A small network was shown many inputs. Here are its activations along a few directions, one row for each input.
In each table, some parts of the input vary, and every possible input appears once, in random order.
Descriptions start from the smaller parts, as in this example, which fits no table here: one of 8 places around a ring, together with either a single point or one of 9 places along a line or (one of 3 separate values, together with one of 6 places along a line).
Shared parts are said once, and a part with two or three values counts as separate values.

Other details of the inputs vary at random and push rows far along three fixed directions, the same in every table; ignore that.

Table:
R1: -.02 -.03  .18 -.58 -.28  .14  .10 -.29  .58  .23 -.14 -.03
R2:  .16 -.25 -.37 -.18  .19 -.59 -.44  .45 -.05 -.29  .09 -.58
R3: -.32 -.50  .25 -.05  .27 -.17 -.07 -.37 -.40  .60  .34 -.15
R4: -.07  .25 -.02  .58  .15  .14  .08  .08 -.48 -.03  .02  .34
R5: -.05  .24  .32  .03 -.18  .33  .21 -.28  .02  .19 -.04  .34
R6: -.04 -.19  .12 -.26 -.12 -.16 -.09 -.06  .00  .13  .21 -.34
R7:  .02 -.16  .11  .07  .28 -.17 -.23 -.16 -.27  .24  .20 -.29
R8: -.21 -.13  .30 -.21 -.12  .29  .23 -.38  .06  .46  .05  .12
R9:  .24  .22 -.46  .27  .04 -.21 -.09  .58  .33 -.66 -.30 -.17
R10:  .07  .26 -.11  .39  .17  .18  .10  .20 -.29 -.12 -.10  .38
R11: -.10 -.20  .27 -.10  .19 -.04 -.14 -.27 -.30  .42  .14 -.02
R12: -.06  .23  .10  .29 -.02  .33  .15  .01 -.22  .10 -.07  .51
R13: -.03  .18 -.11  .17 -.18  .28  .29  .03  .02 -.15 -.14  .47
R14: -.15  .23  .03  .28 -.22  .28  .34  .06 -.24 -.01  .13  .37
R15: -.08 -.12  .33 -.17  .08 -.06 -.09 -.45 -.15  .44  .21 -.12
R16:  .21  .21 -.32 -.03 -.17 -.08 -.04  .28  .41 -.49 -.31 -.18
R17: -.15  .13  .12 -.14 -.28  .30  .30 -.31  .13  .18 -.06  .34
R18: -.21  .19  .06  .25 -.15  .32  .35  .05 -.21 -.13  .18  .39
R19: -.11 -.20 -.07 -.08  .10 -.24 -.14  .08 -.18 -.11  .28 -.25
R20: -.20  .06 -.11  .39  .10  .20  .24  .24 -.48 -.18  .20  .39
R21:  .12 -.20 -.06 -.29  .02 -.32 -.23  .07  .40 -.09 -.07 -.50
R22: -.02  .29  .13  .30 -.11  .29  .14 -.03 -.10  .01 -.07  .36
R23: -.12  .12  .06  .40 -.10  .28  .32 -.02 -.12 -.05  .00  .39
R24: -.02  .27  .14  .34 -.02  .33  .20 -.02 -.21  .03 -.07  .40
R25: -.01  .01 -.29  .72  .24 -.02  .05  .41 -.42 -.34 -.01  .13
R26:  .04  .06 -.34  .41  .17 -.03  .01  .60 -.28 -.55  .04 -.01
R27:  .13  .20 -.46  .42  .11 -.06 -.03  .54  .05 -.52 -.26 -.08
R28:  .24  .27 -.56  .14 -.05 -.26 -.12  .71  .13 -.69 -.16 -.08
R29: -.05 -.27  .24 -.25  .22 -.24 -.28 -.43 -.17  .48  .29 -.32
R30:  .03  .19  .30 -.14 -.13  .37  .24 -.25  .11  .24 -.08  .35
R31:  .06  .31  .27 -.09 -.23  .33  .23 -.25  .23  .11 -.09  .29
R32: -.05  .00  .35 -.21 -.02  .27  .12 -.42 -.02  .48  .11  .23
R33: -.29 -.51  .29 -.15  .20 -.06 -.04 -.22 -.48  .39  .47 -.22
R34:  .10 -.26  .19 -.51 -.15 -.13 -.09 -.20  .50  .09 -.05 -.33
R35:  .04  .23 -.12  .32  .13 -.03 -.06  .15 -.22 -.15 -.07  .18
R36: -.04  .04  .01  .17 -.03  .18  .20  .08  .06 -.02 -.08  .16
R37: -.09  .23 -.02  .60  .11  .15  .04  .10 -.47 -.02  .03  .34
R38: -.18 -.16  .29 -.18 -.13  .15  .21 -.38  .05  .35  .10  .26
R39: -.04 -.29 -.12  .31  .60 -.39 -.38  .07 -.72  .17  .24 -.26
R40: -.04  .07 -.20  .30  .03  .07  .11  .37 -.35 -.16  .08  .18
R41:  .03  .25  .05  .05 -.11  .08 -.02 -.03  .08 -.01 -.09  .22
R42:  .12 -.45 -.06 -.29  .18 -.45 -.35  .06  .16 -.03  .03 -.56
R43:  .31  .37  .15 -.46 -.35  .25  .11 -.12  .77 -.10 -.27  .07
R44:  .17 -.16 -.25 -.04  .33 -.52 -.57  .28 -.08 -.15 -.04 -.44
R45:  .06 -.37 -.03 -.44  .09 -.42 -.34  .12  .15 -.16  .20 -.70
R46: -.29 -.28  .24 -.03  .08 -.07  .05 -.38 -.19  .46  .25 -.04
R47: -.12  .07 -.14  .49  .12  .22  .19  .19 -.29 -.06 -.06  .19
R48:  .03 -.26 -.09  .31  .44 -.33 -.43  .20 -.51  .04  .11 -.37
R49:  .32  .31 -.35  .27  .06 -.13 -.24  .56  .17 -.58 -.32 -.09
R50: -.12 -.39  .07 -.36  .09 -.25 -.19 -.30 -.06  .33  .12 -.35
R51:  .32  .22  .01 -.61 -.21 -.20 -.19 -.08  .74 -.16 -.24 -.23
R52: -.16 -.39  .37 -.08  .30 -.10 -.20 -.37 -.48  .60  .27 -.18
R53:  .00  .09 -.03  .03 -.15  .18  .20  .21 -.06 -.08  .02  .17
R54:  .01 -.25 -.15  .26  .55 -.41 -.41  .05 -.57  .14  .26 -.32
R55: -.09 -.34 -.07  .06  .24 -.16 -.15 -.02 -.34  .15  .09 -.29
R56: -.33 -.47  .24 -.03  .24 -.20 -.08 -.40 -.39  .59  .36 -.16
R57:  .04  .15  .10  .10 -.02  .21  .03  .04 -.04  .04 -.11  .25
R58: -.05 -.26 -.12  .33  .57 -.41 -.38  .05 -.71  .16  .26 -.27
R59:  .20 -.19 -.11 -.40 -.12 -.34 -.27 -.01  .46 -.21 -.10 -.54
R60:  .02 -.04  .22 -.47 -.35  .14  .13 -.10  .33  .14  .05 -.08
R61:  .08  .16  .08 -.34 -.39  .30  .24 -.13  .54 -.05 -.27  .10
R62: -.08  .04 -.01  .11 -.02  .15  .19  .05  .05  .03 -.07  .25
R63:  .21  .26 -.42 -.08 -.17 -.15 -.06  .30  .45 -.53 -.33 -.12
R64:  .22  .02 -.15 -.55 -.30 -.19 -.11 -.02  .70 -.26 -.23 -.20
R65:  .12  .04 -.10 -.54 -.21 -.10 -.07 -.01  .69 -.10 -.25 -.18
R66:  .00  .08  .14 -.47 -.39  .10  .12 -.34  .54  .08 -.14 -.06
R67:  .02  .18 -.03  .56  .24  .26  .13  .13 -.46  .01  .03  .30
R68:  .22  .11 -.02 -.33  .00 -.08 -.15 -.04  .35 -.01 -.11 -.07
R69:  .11  .03  .20 -.71 -.46  .12  .09 -.33  .78  .07 -.22 -.20
R70: -.22  .09 -.12  .42  .08  .18  .23  .21 -.48 -.19  .23  .38
R71: -.14 -.06  .31 -.39 -.28  .17  .18 -.25  .22  .10  .20 -.02
R72: -.10 -.18  .32 -.28 -.25  .25  .21 -.42  .13  .33  .05  .07
R73: -.29 -.25  .15  .08  .12 -.04  .00 -.32 -.30  .42  .22 -.14
R74: -.13  .09  .17  .01 -.31  .30  .32 -.31  .07  .13  .01  .32
R75:  .26 -.26 -.02 -.42  .26 -.41 -.47  .00  .20  .07  .01 -.62
R76:  .35  .30 -.35  .20  .12 -.13 -.21  .56  .17 -.59 -.35 -.09
R77:  .00  .25  .10  .23  .02  .22  .14 -.14 -.13  .11  .05  .28
R78: -.11  .02  .37 -.22 -.07  .19  .09 -.41 -.04  .44  .05  .28
R79:  .16  .07 -.46  .41  .18 -.16 -.07  .57 -.04 -.56 -.20  .06
R80: -.15  .17  .17 -.08 -.35  .28  .34 -.15 -.01  .16  .14  .35
R81:  .27 -.08 -.05 -.25  .17 -.29 -.34  .11  .19 -.10 -.10 -.45
R82: -.21  .21 -.04  .35 -.07  .28  .31 -.05 -.14  .06 -.03  .40
R83: -.09  .10 -.26  .33  .11  .00  .06  .19 -.16 -.12 -.07  .14
R84: -.05 -.09  .26 -.28 -.31  .22  .20 -.37  .25  .21  .00  .05
R85: -.22 -.42 -.01  .12  .30 -.15 -.13 -.15 -.56  .33  .21 -.21
R86:  .03  .31 -.09  .07 -.24  .16  .24  .10  .41 -.24 -.21  .24
R87:  .17 -.20 -.15 -.43 -.03 -.45 -.30  .05  .49 -.20 -.09 -.41
R88:  .12  .12 -.25  .22 -.07  .13  .13  .29  .05 -.36 -.21  .19
R89:  .28  .13 -.38 -.09 -.14 -.09 -.05  .37  .43 -.54 -.33 -.04
R90: -.13  .11  .04  .33 -.02  .34  .35  .07 -.11  .04 -.06  .42
R91: -.06 -.15  .02  .12  .33 -.27 -.29 -.06 -.43  .18  .15 -.13
R92:  .01 -.17  .01 -.10  .21 -.34 -.40 -.06 -.14  .16  .09 -.27
R93:  .28  .35  .20 -.48 -.37  .23  .12 -.15  .74 -.09 -.29  .09
R94: -.19  .05 -.09  .40  .10  .23  .25  .26 -.48 -.17  .19  .37
R95:  .03 -.34 -.26  .09  .31 -.58 -.38  .17 -.14 -.17  .11 -.48
R96:  .16  .21 -.26  .12 -.14 -.08  .04  .28  .37 -.49 -.22  .04
R97: -.15  .08  .16 -.01 -.30  .30  .33 -.33  .05  .16  .02  .39
R98: -.01 -.21  .15 -.35 -.14 -.12 -.07 -.07  .08  .16  .18 -.35
R99:  .01  .23 -.07  .03 -.20  .18  .18  .05  .33 -.15 -.20  .08
Each input here is: one of 9 places around a ring, together with either one of 2 separate values or one of 4 places along a line or one of 5 places around a ring.
Changing only the place on the ring of 9 turns R46 into R62. The same change can be made to R63. Which row results? -> R85
Changing only the place on the ring of 9 turns R64 into R72. The same change can be made to R91. Which row results? -> R76
Changing only the place on the ring of 9 turns R28 into R14. The same change can be made to R87. Which row results? -> R96
Start at R86 and move only the place on the ring of 5, one step at a time. The first step leads to R96. Which rows follow, in order? -> R74, R66, R73
Change only the choice among 2 separate values in R60. List by row number the other rows that result. -> R26
Change only the choice among 2 separate values in R71. List by row number the other rows that result. -> R6
List by row number the other rows that have the place on the ring of 9 in common with R90. -> R8, R30, R33, R42, R52, R53, R55, R57, R75, R88
Change only the place on the line of 4 in R93. List by row number the other rows that result. -> R24, R43, R49
Change only the place on the line of 4 in R4. List by row number the other rows that result. -> R15, R37, R77
List by row number the other rows that have the place on the ring of 9 in common with R50. -> R2, R3, R13, R20, R38, R39, R44, R65, R68, R78

Table:
R100:  .17  .29 -.19 -.03 -.20 -.08  .04  .18  .33 -.42 -.21  .13
R101: -.15  .14  .04  .15 -.09  .13  .18 -.14 -.06  .11  .01  .25
R102:  .05 -.27  .27 -.46 -.13 -.07 -.09 -.35  .35  .20  .04 -.35
R103:  .11  .03 -.11  .12  .01  .11  .04  .20 -.08 -.12 -.06 -.03
R104: -.03  .07  .13 -.30 -.17 -.01 -.01 -.19  .19  .13  .10 -.04
R105:  .14 -.19  .13 -.49 -.04 -.12 -.11 -.03  .41  .03 -.02 -.35
R106: -.11  .10 -.01  .37 -.02  .16  .19  .01 -.15  .07 -.06  .18
R107: -.07 -.07 -.06  .20  .01  .12  .09  .01 -.17  .07 -.08  .11
R108: -.04  .06  .02  .04  .03  .12  .06  .11 -.08 -.02  .10  .18
R109:  .08 -.04  .05 -.17 -.16  .02  .00 -.15  .36 -.01 -.11 -.10
R110: -.06  .14 -.12  .15  .01 -.08  .03  .05 -.10 -.05  .03  .08
R111: -.15 -.32  .22 -.04  .16 -.03 -.09 -.17 -.47  .39  .27 -.19
R112: -.16 -.11  .35 -.17 -.12  .19  .16 -.40  .04  .43  .11 -.04
R113: -.08  .00 -.05  .24  .05 -.03  .03 -.05 -.19 -.04  .04  .14
R114: -.06  .15  .07  .35 -.01  .26  .24  .08 -.24  .03  .05  .19
R115:  .20  .14 -.32 -.19 -.09 -.20 -.13  .24  .30 -.33 -.19 -.09
R116:  .11 -.02 -.17 -.12  .07 -.28 -.20  .26  .11 -.20  .00 -.13
R117:  .01 -.37  .17 -.39  .02 -.14 -.18 -.22  .09  .30  .05 -.42
R118: -.01  .18 -.21  .25  .01  .01  .05  .13  .05 -.20 -.15  .07
R119: -.03 -.14  .03  .37  .20  .06  .00  .02 -.41  .01  .18 -.02
R120: -.11  .21  .20  .01 -.19  .26  .19 -.09 -.04  .16  .09  .26
R121: -.10  .10  .08  .21  .06  .12  .10  .06 -.30  .01  .11  .05
R122: -.19 -.18  .24 -.24 -.13  .13  .12 -.44  .00  .42  .02  .07
R123: -.19 -.30 -.08  .41  .37 -.08 -.04  .05 -.50  .16  .15 -.04
R124: -.13 -.21  .29 -.30 -.14  .02  .02 -.50  .18  .33  .07 -.04
R125:  .09 -.04 -.06  .14  .15 -.12 -.14  .19 -.16 -.24  .05 -.16
R126:  .02  .36 -.13  .08 -.29  .32  .30  .07  .21 -.15 -.25  .49
R127:  .04  .24 -.09 -.07 -.18  .13  .19  .07  .38 -.18 -.20  .32
R128:  .14  .18 -.13 -.37 -.18 -.08  .01  .09  .55 -.27 -.18  .06
R129:  .13 -.09 -.12 -.05  .10 -.14 -.09  .25  .20 -.18 -.12 -.21
R130: -.05 -.27 -.25  .16  .37 -.33 -.26  .16 -.19 -.08  .04 -.27
R131:  .34 -.07  .04 -.08  .53 -.47 -.70 -.05 -.12  .21 -.10 -.46
R132: -.11  .07  .25 -.01 -.06  .32  .27 -.08 -.07  .14  .08  .30
R133: -.01 -.04 -.15  .31  .20 -.21 -.14  .18 -.41 -.18  .15 -.02
R134:  .20  .15 -.26 -.21 -.12 -.15 -.13  .27  .25 -.34 -.16 -.07
R135: -.03  .16  .16  .03 -.18  .27  .18 -.09 -.02 -.02  .08  .30
R136:  .06 -.04 -.23  .09  .14 -.13 -.20  .30 -.25 -.17  .06 -.14
What is each input in this table made of? -> either a single point or (one of 4 separate values, together with one of 9 places around a ring)
Change only the choice among 4 separate values in R101. List by row number the other rows that result. -> R113, R126, R127

Table:
R137: -.07 -.02  .21  .05  .20  .04 -.04 -.10 -.25  .23  .08  .06
R138: -.25 -.38  .18  .06  .16  .13  .12 -.27 -.22  .35  .20 -.02
R139: -.11  .09  .28 -.21 -.12  .19  .10 -.46  .05  .44  .15  .20
R140: -.11 -.26  .00  .12  .23 -.22 -.21 -.23 -.41  .35  .21 -.21
R141:  .15  .28  .03 -.07 -.07  .09  .09 -.01  .27 -.10 -.09  .11
R142:  .17  .33 -.31  .33 -.06  .11  .07  .36  .08 -.37 -.38  .32
R143: -.02 -.22 -.06  .05  .12 -.33 -.20  .20 -.03 -.09  .14 -.36
R144:  .07  .19 -.35  .27  .02  .13  .24  .38  .16 -.44 -.26  .24
R145:  .00 -.03 -.35  .19  .11 -.36 -.23  .40 -.05 -.27  .03 -.21
R146: -.26 -.05  .33 -.18 -.25  .14  .23 -.34  .08  .39  .18  .20
R147:  .16  .17 -.38  .41  .34 -.26 -.20  .41 -.23 -.36 -.03 -.11
R148:  .12 -.22  .06 -.09  .06 -.12 -.23 -.04  .09  .07 -.09 -.26
R149: -.06  .23 -.02  .48  .01  .26  .28 -.03 -.32  .04 -.03  .42
R150: -.12 -.07  .37 -.28 -.24  .35  .25 -.29 -.03  .37  .15  .06
R151:  .17  .32  .06 -.10 -.10  .19  .04  .14  .36 -.20 -.25  .18
R152:  .20  .13 -.03 -.42 -.31  .01 -.08 -.07  .59 -.03 -.33  .02
R153: -.14  .04  .12  .05 -.08  .28  .25 -.05 -.31  .21  .12  .18
R154: -.16 -.17 -.14  .37  .29 -.06 -.05  .20 -.76  .12  .25 -.10
R155: -.19  .08  .24  .09 -.22  .32  .28 -.29 -.06  .12  .05  .24
R156: -.23  .20 -.09  .42 -.09  .24  .22 -.05 -.34 -.03  .03  .37
R157:  .14  .23 -.24  .34  .00  .08  .07  .30 -.02 -.28 -.31  .27
R158:  .10  .28  .01 -.24 -.12  .09 -.06  .03  .34 -.05 -.20  .16
R159: -.06  .14  .16 -.17 -.26  .26  .26 -.17  .09  .04  .04  .46
R160: -.13 -.04  .31 -.10 -.13  .24  .27 -.29 -.15  .22  .20  .38
R161: -.22 -.32  .14 -.18  .05 -.24 -.17 -.37 -.20  .31  .22 -.34
R162:  .09 -.15 -.30  .32  .28 -.17 -.23  .49 -.41 -.28  .09 -.38
R163:  .04  .14 -.16 -.12 -.15  .14  .24  .10  .42 -.22 -.25  .18
R164:  .21 -.06  .00 -.30  .11 -.29 -.30  .00  .30 -.06  .01 -.45
R165: -.17  .08 -.14  .18 -.06  .28  .30  .00 -.02  .02 -.07  .41
R166: -.07 -.15 -.05  .19  .21 -.14 -.06  .08 -.46 -.04  .22  .08
R167:  .14  .16  .00 -.25 -.22  .01  .03 -.15  .39  .00 -.17  .00
R168: -.02  .12  .09  .13 -.11  .27  .24  .03 -.11 -.12  .07  .43
R169:  .19  .07 -.14  .14  .19 -.15 -.21  .20  .04 -.22  .00 -.22
R170:  .03 -.23  .01 -.42 -.01 -.28 -.26 -.11  .08  .06  .16 -.20
R171: -.08 -.37  .34 -.26  .05 -.09 -.11 -.42 -.10  .52  .09 -.18
R172:  .11  .02 -.03 -.01 -.06  .05  .00  .15  .08 -.28  .03  .11
R173:  .08 -.15  .16 -.49  .13 -.29 -.34 -.14  .21  .18  .00 -.39
R174:  .07 -.20  .01 -.25 -.05 -.30 -.23  .12  .36 -.11  .06 -.45
R175: -.10 -.22  .07  .44  .27  .02 -.05 -.03 -.57  .23  .07  .06
R176: -.21 -.20  .04 -.07  .04  .08  .16 -.21 -.04  .25  .06  .09
R177:  .06 -.21  .07 -.40 -.02 -.14 -.12 -.01  .04  .12  .10 -.42
R178:  .23  .19 -.04 -.04 -.17  .09  .03  .04  .41 -.22 -.21 -.01
R179: -.04 -.23  .02 -.12  .06 -.34 -.16  .07  .05  .02  .14 -.34
R180:  .13  .37 -.02 -.14 -.11  .13  .02  .12  .34 -.16 -.26  .23
R181: -.15 -.08 -.12  .57  .19  .00 -.02  .11 -.52 -.15  .13 -.04
R182: -.04 -.15 -.15  .02  .12 -.33 -.23  .03 -.12 -.14  .04 -.38
R183: -.24 -.12  .01  .45  .18 -.01  .06 -.08 -.60  .08  .19  .02
R184:  .22  .34 -.25  .37 -.04  .11  .11  .31  .12 -.42 -.26  .18
R185:  .17  .01 -.03 -.07  .18 -.14 -.30  .20  .14 -.16 -.09 -.25
R186:  .11  .23  .03 -.23 -.11  .02  .01 -.11  .33  .00 -.07  .05
R187:  .06 -.08  .03 -.41 -.17  .07  .11 -.09  .58 -.06 -.16 -.09
R188:  .10 -.09 -.05 -.56 -.18 -.14 -.18  .01  .29  .05  .00 -.38
R189:  .18 -.01 -.16  .07  .12 -.23 -.15  .10  .03 -.14 -.08 -.24
R190: -.24  .07  .23  .05 -.20  .22  .32 -.17 -.02  .22  .12  .33
What is each input in this table made of? -> one of 6 places along a line, together with either one of 4 places along a line or one of 5 separate values
Changing only the place on the line of 6 turns R139 into R186. The same change can be made to R140. Which row results? -> R167
Changing only the place on the line of 6 turns R178 into R189. The same change can be made to R148. Which row results? -> R171
Start at R158 and move only the place on the line of 6, one step at a time. The first step leads to R180. Which rows follow, in order? -> R173, R137, R151, R185
Change only the choice among 5 separate values in R187. List by row number the other rows that result. -> R143, R150, R155, R168
Change only the place on the line of 6 in R179. List by row number the other rows that result. -> R143, R145, R146, R174, R190
